A small network was shown many inputs. Here are its activations along a few directions, one row for each input.
In each table, some parts of the input vary, and every possible input appears once, in random order.
A made-up example of a description, with smaller parts first: line(6) and (point or (values(2) and ring(5)) or line(11)).
Shared parts are said once, and a part with two or three values counts as separate values.

A family of inputs:
R1: [  75 -115  -21  -49   67  -18   -6   18   52  -40   -5]
R2: [-42  73  35 -11  30 -22  14 -51  -7  50  19]
R3: [-22  20   9  21 104 -75 -40 -40  41   7 -31]
R4: [-51  72  43 -23  34 -14  42 -50 -31  77  10]
R5: [ 68 -46 -26 -38 -14  48  -8  -2 100 -36   1]
R6: [ -37  -27  -13   20  111 -101  -33  -36   67  -11  -24]
R7: [-16 -67 -73  68  -2 -73 -47  44  -5 -61 -33]
R8: [ 49 -26  37 -80 -22  74  66  12 -43  51  24]
R9: [ 52 -29  41 -68 -24  71  59  12 -30  46  24]
R10: [ 62 -23  34 -67 -17  62  35   5 -17  -1  33]
R11: [-43  72  42 -13  34 -22  24 -48 -13  66  14]
R12: [ 61 -22  29 -69 -26  67  38   6 -20  23  32]
R13: [-25  31 -17  42 -68  16   6  36 -75 -14   6]
R14: [-39  46  26  22  69 -30 -54 -43  60   3 -24]
R15: [-29  29 -16  47 -81  15  11  44 -78  19   2]
R16: [  70 -101  -19  -43   30   -1    5   -1   90  -68    4]
R17: [ 63 -47  18 -36   9  64 -30  22  49 -23 -16]
R18: [-16  -2 -64  74 -67  -2 -35  22  43 -64 -23]
R19: [ 58 -26  36 -65 -23  68  49  10 -23  38  28]
R20: [-50  72  43 -14  30 -16  32 -46 -18  79   9]
R21: [-25  28 -14  46 -74   6  -1  35 -74 -26   7]
R22: [-42  76  36 -15  45 -19  17 -52  -8  38  18]
R23: [ 60 -21  30 -73 -12  68  40   8 -20  11  31]
R24: [-32  27  -9  40 -84  15  18  42 -87  25  -5]
R25: [-37  28 -15  35 -83  19  26  40 -98  29  -3]
R26: [ 73 -88  16 -31  41  17 -17  15  27 -23 -18]
R27: [-43  41 -20  17  40 -32 -37 -55 114  -6  -2]
R28: [ -7 -34 -48  83 -19 -37 -57  52 -33 -43 -39]
R29: [-23  29 -15  42 -78  12   7  37 -78  -6   5]
R30: [-20   0 -37  81 -50   9 -67  47  -9 -44 -39]
R31: [-15 -46 -84  69 -33 -49 -41  27  32 -83 -17]
R32: [-37   3 -23   6  90 -89 -28 -59 100 -41  -5]
R33: [-42  75  40 -15  43 -27  11 -50  -6  28  20]
Describe the family of inputs behind these rows. -> values(3) and (ring(5) or line(6))
The inputs of R9 and R20 match in every part but the values(3) part. If R8 is changed in the same way as R9 into R20, which row does it become? -> R4
A walk changes only the line(6) part. It starts at R25 and steps to R24. List the rest of the walk in order. -> R15, R29, R13, R21
A walk changes only the ring(5) part. It starts at R3 and steps to R6. List the rest of the walk in order. -> R32, R27, R14
Which other rows does R22 become when the values(3) part takes its other values? List them by row number. -> R13, R23

A family of inputs:
R34: [ 22   6   1  11 -16  26 -17   1  21 -13   4]
R35: [  3  11  41 -37   0  27  38  -6 -37  62  20]
R36: [  4 -21 -30  37   3 -15 -17  -6  49 -43  -5]
R37: [ 20 -39  -5  -5  23   0 -37  12  40 -24 -21]
R38: [ -2  10  28 -24  17   3  22 -17 -13  33   8]
R39: [-59  15 -35  80  -9 -69 -22  11 -24 -19 -18]
R40: [ -33   35    4   30  -65   14   23   33 -100   27    5]
R41: [ 10   4  -3  21   2  13 -32 -14  42 -21 -15]
R42: [-36   6 -25  14   4 -34  -7 -25  51 -22   8]
R43: [ 42 -13   9 -23  33 -11   3  -7   3  -4  -2]
R44: [ 33 -45  -4 -25 -13  30   8  23  -1 -11  -7]
R45: [ -3  14  25 -13  34 -11  -2 -23   6  39  -4]
R46: [ 15 -61 -31   9  21 -33 -21  14  51 -34 -20]
R47: [ 32 -34  -9 -18   5  10 -19  22  21  -2  -9]
R48: [-16  48   4   2   4  -6 -14 -27  47 -11 -11]
R49: [-34 -15  -2  12  54 -45  -6 -32  33   2  -4]
R50: [ 15 -18   1 -19  61 -17 -17  -8  20 -25  -3]
R51: [-15  28   3 -19 -36  27  23 -22   3   3   7]
R52: [ 11  -8  -7  -4 -30  44   3   3  -2  -7  14]
R53: [ 29 -31   7 -39  17   1  21  -2 -18   1  17]
R54: [ -8  32  12 -34 -47  49  39   1 -21  22  31]
R55: [ -9  28  21  -3  60 -25 -10 -27  29  22 -23]
R56: [-38  48 -13  54 -25 -23 -14  20 -55   6 -19]
R57: [ 53 -31  13 -35 -33  47  33  39 -22  10   4]
R58: [-53  44 -12  63  -7 -38 -35   7 -34  -6 -28]
R59: [-11  36  -4 -10 -14   7  -2 -19  24  15   7]
R60: [ 38 -28  23 -52   0  28  35  18 -43  16  36]
R61: [-42  32 -11  45 -45  -9   7  18 -77   8 -10]
R62: [ 16 -10  10 -20 -51  65  16  20 -25  14  31]
R63: [ 18 -43  -9   4  53 -56   1  -6  32 -39   5]
The inputs of R45 and R55 match in every part but one. If R34 is changed in the same way as R45 into R55, which row does it become? -> R41
Describe the family of inputs behind these rows. -> line(5) and (point or ring(5))
Which other rows does R46 become when the ring(5) part takes its other values? List them by row number. -> R36, R42, R49, R63

A family of inputs:
R64: [-52  24 -22  57   5 -34 -47   7  18 -22 -45]
R65: [-43   5 -40  85  -1 -63 -31  -8  18 -22 -11]
R66: [-58   3 -30  58  21 -59 -36  -3 -10 -43 -16]
R67: [ -2  20  -8 -15 -97  60  28  27 -63   4   1]
R68: [  4   0  11   2 -61  25  36  41 -75  31  28]
R69: [ -5  10   1   9 -73  42  41  50 -56  16  24]
R70: [ 39 -83   4 -31  25  -8  -4  32  47 -29   3]
R71: [ 60 -58   1 -16  25  32  -8  16  65 -14 -20]
R72: [-51  26 -49  49 -25 -50 -40 -12  13 -43 -37]
R73: [ 25  29  18  -5 -36  47  21  26 -92  32  10]
R74: [ 60 -65   1 -35  47  13 -29   3  37 -11   8]
R75: [-80  89  35  -3  89 -59  -9 -79  33  42  10]
R76: [ -1  91  75 -62   2  23  69 -53 -45  99  41]
R77: [ 39 -83 -27 -31  21   5  16   8  49 -47  -3]
R78: [-39  29 -19  49  25 -67 -56 -16 -10 -17 -17]
R79: [ 54 -72 -28 -20  -2  33 -15  -6  62 -30  -2]
R80: [ 17  28  16   1 -63  73  29  30 -72  12  -2]
R81: [ 34   8  61 -91  97 -12  36 -63  80  43  29]
The inputs of R72 and R67 match in every part but one. If R78 is changed in the same way as R72 into R67, which row does it become? -> R73
Describe the family of inputs behind these rows. -> values(3) and (point or ring(5))
Which other rows does R69 become when the values(3) part takes its other values? List them by row number. -> R65, R77
